A small network was shown many inputs. Here are its activations along a few directions, one row for each input.
Each table varies a few parts of the input and shows all the possible inputs, shuffled.
A made-up example of a description, with smaller parts first: one of 5 places around a ring, together with either a single point or one of 9 places along a line or (one of 2 separate values, together with one of 6 places along a line).
Shared parts are said once, and a part with two or three values counts as separate values.

Other details of the inputs shift rows strongly along three fixed directions, in all tables alike. That doesn't count.

A family of inputs:
R1: [ 23  -3  23 -14  30  30 -33 -21   5 -33 -24   5 -36]
R2: [-22 -40  57  -5 -15 -43  51  24  -9  46  37 -19  22]
R3: [-42 -18  64 -15 -47 -44  36  46  -8   7   8   4 -15]
R4: [ -2  29 -59  17  -1   0  19  -2   4  25   1  -2  39]
R5: [ 32  -1 104 -75 -65  21  67  -7   0 -26   6   3 -10]
R6: [-25 -24  20  12   8   1 -10  -1  -9 -19  -6  -5 -18]
R7: [-12 -30  64 -22 -10  -3  -7  10  -7 -29 -25   0 -45]
R8: [-82 -39   8  33  20 -64  12  30 -10  67   6  -8  10]
R9: [-20  29 -72  -7 -46 -17  32   0  -3  61  34  14  55]
R10: [ -7  44 -53 -20 -67  15  59  22  -3  24  33   6  44]
R11: [ -9  -6  73 -21 -48 -16  28  38  -6 -32  -6   4 -28]
R12: [ 21  -5 -75  40  42   6 -42 -14   3   4 -10 -17  20]
R13: [-16 -29  38  11  39 -10 -31 -10   0 -13 -35  -2 -30]
R14: [ 23  13 -39   3  -3   7 -18  -7   6   2  20  12  13]
R15: [-33 -33   3  19  12 -13  -9   9  -6   5 -13 -17  -9]
R16: [-15 -53  55  22  20 -36  23  15 -10  24  21 -33  14]
R17: [-45 -25  33  10 -24 -38  28  49 -11  18  13 -12 -10]
R18: [-25 -17 -77  30  32 -17 -26   0   1  56  21  -6  33]
R19: [ 33  15 -86  32  57  14 -49 -24  17  25  11   3  24]
R20: [ 29  25 -61  14  19  -1 -20 -14  17  24   2   9  30]
R21: [ 51  15 -45  10  59  54 -58 -44  15 -35 -26  -2  -9]
R22: [ 26  45  18 -69 -86  40  48  -6   2 -32  10  32  -4]
R23: [-15  47 -59  -3 -46 -17  49   9   3  62  37  16  53]
R24: [-34  -6 101 -52 -77  -8  48  24 -18 -29  -8  15 -41]
R25: [ 10  28 -65 -14 -29  -3   8  -7  10  34  14  16  41]
R26: [  7  56 -25 -30 -66   4  70  25   8  29  27  11  32]
R27: [-62 -34  28  33  30 -25   9  31 -17  15   0 -23 -14]
R28: [ 70  -4 -47  18  57  21 -84 -32  22 -30 -17   1 -11]
R29: [  6  -5  62  -8   6  10  -1  11  -1 -46 -26  -8 -46]
R30: [-23  23 -73  20 -28 -15  32  18  -4  49  43   3  52]
R31: [-54 -17  22  15 -30 -29  31  31 -22  11   6  -9   4]
R32: [-24 -53 -15  40  61 -34 -57   0   1  21 -10 -15 -13]
R33: [ -30   -5 -101   37   24   -1   -9   -8   -2   52   17  -14   48]
R34: [ 25 -25  46 -17  24  30 -49 -14   0 -60 -32   3 -54]
R35: [ 13 -64  32  43  76 -12 -32 -19  -8  -9 -10 -43   3]
R36: [-18 -37  26  33  54 -32 -34  14   2   8 -11 -12 -30]
R37: [-13  19  50 -29 -42  -6  41  24  -1  -2  21  16 -16]
R38: [  5 -27  60   7  21  10 -34  -1  -8 -69 -21  -9 -50]
R39: [-14 -49  15  55  63 -28 -63   2 -11 -17 -16 -18 -25]
R40: [ 27  48 -39 -30 -65  25  41  17   6   4  31  15  29]
R41: [ 45  62  -3 -37 -46  35  36   0   9 -28  15  23   7]
R42: [-82 -39   0  64  36 -63   5  33 -20  58  13 -21  11]
R43: [ 57  21 -48   1  51  51 -58 -58  17 -32 -20  15  -6]
R44: [-83 -40  12  30  21 -60  14  34  -8  69  10 -13   1]
R45: [ 47  36 -19 -44 -43  35   2 -25  13 -28 -14  23   5]
R46: [ 54  45 -36 -28 -38  23  -7 -19  12 -16  11  21  17]
R47: [ 59 -25  42 -12  38  32 -19 -43   6 -43 -19 -22  -5]
R48: [-48 -42  -5  50  30 -38 -16  19 -14  15 -12 -24   6]
R49: [-25   3  91 -21 -43 -20  45  44  -6 -19  -7   5 -30]
R50: [-31  25 -66  28  -1  -6  31   4  -6  46  24  -5  46]
R51: [ 59  20 -54  20  57  36 -54 -26  15 -22  -6   0   2]
R52: [ 35   1  47 -29  14  27 -25 -21  11 -50 -36   7 -48]
R53: [ 77  46  -4 -38  -2  64 -18 -37  21 -61 -34  11 -21]
R54: [ 56  23 -23 -18  -2  43 -30 -33  12 -49 -30   9  -4]
R55: [ 36   1  47 -21  21  28 -38 -33   1 -56 -39  12 -45]
R56: [-40   9  85 -22 -53 -11  58  34 -18 -21  -5   1 -26]
R57: [  7  60 -36 -42 -59  15  56  -3   8  30  35  28  32]
R58: [ 29   2 -92  32  44   8 -53 -18  10  24  17   0  28]
R59: [ 54 -43 104 -31  24   7 -19 -25   5 -46 -12 -11 -39]
R60: [ 20  59 -27 -37 -53  30  47 -10  10   1  -5  17  27]
R61: [ 18  41   2 -39 -43  13  25  -7   4   2   6  24   5]
R62: [-75 -25  29  25   3 -33  24  16 -20  29  -5 -12  -5]
R63: [-18  14 -81  17  21  -8   1  -3   4  67  25   2  41]
R64: [-44 -39  39   6   3 -31  -3  18 -13   4   7   1 -24]
R65: [-26 -60  -3  60  77 -17 -71 -19 -14 -14 -32 -21 -22]
R66: [ 62  57 -16 -38 -18  66   1 -38  13 -52 -13  21  -4]
Each input here is: one of 6 places around a ring, together with either a single point or (one of 2 separate values, together with one of 5 places around a ring).
Question: Changing only the place on the ring of 6 turns R66 into R43. The same change can be made to R15. Which row results?
Answer: R7
Question: Changing only the place on the ring of 6 turns R14 into R64. The same change can be made to R37. Which row results?
Answer: R57
Question: Which other rows does R60 become when the place on the ring of 6 takes its other values? List them by row number.
Answer: R4, R8, R13, R20, R49
Question: List by row number the other rows that have the place on the ring of 6 in common with R10.
Answer: R4, R12, R27, R29, R31, R35, R38, R48, R50, R56
Question: Which other rows does R65 become when the place on the ring of 5 takes its other values? List them by row number.
Answer: R6, R15, R33, R54

A family of inputs:
R67: [-29 -27  28  30  24 -36 -46  41  -3 -16 -20   1 -53]
R68: [-58  -4 -96  52  34  -5 -15   2 -16  31  -7  -9  15]
R69: [-12   5  60   2 -17 -24 -23  38  -6 -50 -15  13 -57]
R70: [ -10  -38 -101   61   53  -31  -37  -16   -5   61   17  -32   49]
R71: [ 54  27 -72  19  31  31 -17 -30  18  16  -8 -10  35]
R72: [-13 -47  37  46  59 -21 -36  -8  -9 -20 -25 -25  -8]
R73: [ 13  36  27 -18 -31  48   2  -2  -1 -85 -31  18 -45]
R74: [  45   68  -31  -69 -110   38   74   12   18   13   49   13   60]
R75: [-66 -20  30  -2 -22 -39  73  46 -14  62  36  -7  13]
R76: [ 52   1  18  -5 -21  22 -12 -16   0 -38  -5  -2  -8]
R77: [ -7  39 -35 -14 -21   1  42 -21   3  60  20   3  40]
R78: [-18   0  -3   9  36  28 -53 -27  -4 -40 -40  15 -43]
R79: [-51 -25  63 -20 -41 -34  48  33 -14  41  33  12   1]
R80: [ -9  -8 -28  16  32 -10  14 -16   6  45  23   5  20]
R81: [  2 -36 -37  11  19 -11 -18 -14  -1  27   5 -16  24]
R82: [ -2 -46 -22  34  57 -13 -44  -2  -5  35   6 -13  15]
R83: [ 66  31  27 -42 -18  44  14  -7  14 -50   2   5 -18]
R84: [-62 -30  56 -20 -38 -38  61  29 -14  25   2  -4  10]
R85: [-17  16  39 -61 -88 -12  65   8  -6  20  28  14   8]
R86: [ 10  -4  45  -4  19  -5 -62   0   9 -42 -29  27 -73]
R87: [-41 -61  65  39  25 -40 -11  33 -22   3  15 -27 -13]
R88: [ 51  61 -67 -31 -15  37  28 -30  27  25   8   3  50]
R89: [ 33  29 -16 -21  14  60 -45 -26   1 -72 -46  21 -36]
R90: [-23   2 -48  48  25 -26  26   2  -9  58  16 -27  49]
R91: [-22   4  70 -17 -41 -15  73  37  -9  -6  32  -2  -7]
R92: [  4 -45  60   5  33 -10 -30  -7   3 -51 -34 -19 -32]
R93: [ 60  34 -67 -16   7  37 -12 -59  18   8  -6  18  40]
R94: [ 49  37  -3 -33  -2  24 -61  -3  21 -59 -24  28 -38]
Question: Changing only one part turns R91 into R75. The same change can be made to R76. Which row results?
Answer: R81
Question: What is each input in this table made of?
Answer: one of 4 places along a line, together with either one of 2 separate values or one of 5 places around a ring
Question: Start at R73 and move only the place on the line of 4, one step at a time. The first step leads to R68. Which rows follow, in order?
Answer: R89, R78
Question: List by row number the other rows that have the place on the line of 4 in common with R92.
Answer: R67, R68, R70, R71, R74, R83
Question: Start at R90 and move only the place on the line of 4, one step at a time. The first step leads to R71. Which rows follow, in order?
Answer: R88, R77

A family of inputs:
R95: [  4  -9 -39   3  26   8 -27 -27   1  20  10  -2  21]
R96: [ -10   60 -105   15  -34   23   25   10    2   13    8    6   40]
R97: [-15 -12  18  -9 -41 -25  30  25  -4   8  22   0  16]
R98: [  3  12 -53  33  23 -19  -6   7  10  42  20  -8  40]
R99: [-26 -16  14 -23 -24 -14  14  10  -3  36  22   5  -2]
R100: [-14 -19  31  -8   3   7   3  -9 -13  -6  -2  -6 -12]
R101: [-41   7  13  -9  -9  -5 -14   8  -3 -13 -19  19 -37]
R102: [ 52  34  29 -37  -5  42  -1 -29  12 -38 -25  13 -10]
R103: [-18 -13  24 -34 -46 -18  23   7  -1  24  11  18   4]
R104: [-32  -3  19  -4   6   0  37   2  -6  18 -12 -11  11]
R105: [-54  -1 -20  42  -1 -24  -5  35 -18   4  -3   1 -12]
R106: [  0 -42  36  29  62  -9 -46 -30  -4 -18 -39 -16 -32]
R107: [ 36  15   9 -48 -36  27  10 -26  12 -21  -3  20   7]
R108: [-18  -9  31  -9  10  16  26 -11  -3  -8  -6  -9 -11]
R109: [-23 -19  17 -10   3  14  21  -8 -13   0  -4 -17  -3]
R110: [ -2 -14  23 -11 -24 -18   4  30  -5   8  28  -2  -9]
R111: [-17  17 -53  36   2 -18  25  15   3  54  26 -13  55]
R112: [ 12   6 -29  16  37  19 -15 -34   2  12   1   0   7]
R113: [-17 -15  28   1  29 -18  -6  -3   0  14 -11  -2  -8]
R114: [ 33 -26 -39  54  78 -19 -78 -23  10  -4 -14 -21   6]
R115: [ 47  15 -75  18  16 -12 -33 -13  16  28  10   0  34]
R116: [ 74  32  27 -33 -12  21 -17   0  21 -40  -2  19 -19]
R117: [ -4  50 -88  -1  -8  43   1 -23   4  -2 -20  15  16]
R118: [  9 -14  34  12   8  -3   5   5  -5 -31 -22 -26 -17]
R119: [ -6  -7  30 -19   5 -15   0   4   9  22  -2  11 -11]
R120: [-14  18  31 -10 -33   0  -8  33  -2 -45  -9  18 -41]
R121: [-13   4  23 -24 -27 -17  29  -5   2  15   0   6   3]
R122: [-33 -24   7   4 -11 -14  19  -3 -16  26  -2  -2  18]
R123: [-11 -43  11  60  84 -15 -36   3  -4 -10 -21 -35 -10]
R124: [-40 -23 -10  26  -2 -13  29  24 -18  21  20 -29  24]
R125: [-17  -8   4   2 -38  -2  45  20  -6   1   8 -15  28]
R126: [  0  56 -89 -22 -36  15  -6  -8  13  29   6  42  17]
R127: [ 16  -6  49 -15  -9  -8   0  25   7 -14  19   8 -28]
R128: [ -1  -8  40 -31 -19 -19   7   2   2  11  -6  12 -20]
R129: [ 47   9 -50   8  57  31 -47 -52  21  -4  -1  10   4]
R130: [ -8 -37  -1  16   3 -34 -16  22   0  20  15  -2   9]
R131: [  6 -22  27   8   9  -7 -20  12  -4 -20  12 -11 -15]
R132: [-14   2  10  15 -27 -24  33  21  -7  20   7 -14  17]
R133: [ 10  34 -17 -15 -34   4 -19  26   8 -23  -2  27 -25]
R134: [ 52  31  -9 -42  -9  32  -8 -25  18  -4   6  27  -9]
R135: [ 43  35 -31 -44 -40  53  33 -36   7 -21  -9  11  28]
R136: [ 11  -3  46  -8 -20   7   7  14 -13 -33  10  -9 -19]
R137: [ 43  19  22 -16  -1  40  13  -4   6 -52  -2  -5 -13]
R138: [ 60 -23  21  16  42  20 -61 -24  -2 -68 -26  -4 -21]
R139: [-68   2 -13  17  -7 -13   5  15 -18  17 -13  10 -12]
R140: [ 14   4  48  -4 -11   8  17  14  -4 -29  11  -3 -21]
R141: [-31 -44  -2  41  61 -18 -17 -21  -9  13 -32 -30  -2]
R142: [-26  -5  -1  15  -1 -28  25  26  -4  30  37  -4  14]
Question: What is each input in this table made of?
Answer: one of 2 separate values, together with one of 4 places along a line, together with either a single point or one of 5 places around a ring
Question: Changing only the place on the line of 4 turns R132 into R118. The same change can be made to R122. Which row results?
Answer: R135
Question: Changing only the place on the line of 4 turns R127 into R137. The same change can be made to R128. Which row results?
Answer: R141
Question: List by row number the other rows that have the place on the line of 4 and the choice among 2 separate values in common with R134.
Answer: R99, R103, R119, R126, R128
Question: Which other rows does R121 become when the choice among 2 separate values takes its other values? List them by row number.
Answer: R114
Question: Which other rows does R138 become when the place on the ring of 5 takes its other values? List them by row number.
Answer: R111, R132, R136, R140
Question: Which other rows does R112 become when the place on the line of 4 takes its other values? List them by row number.
Answer: R108, R129, R134
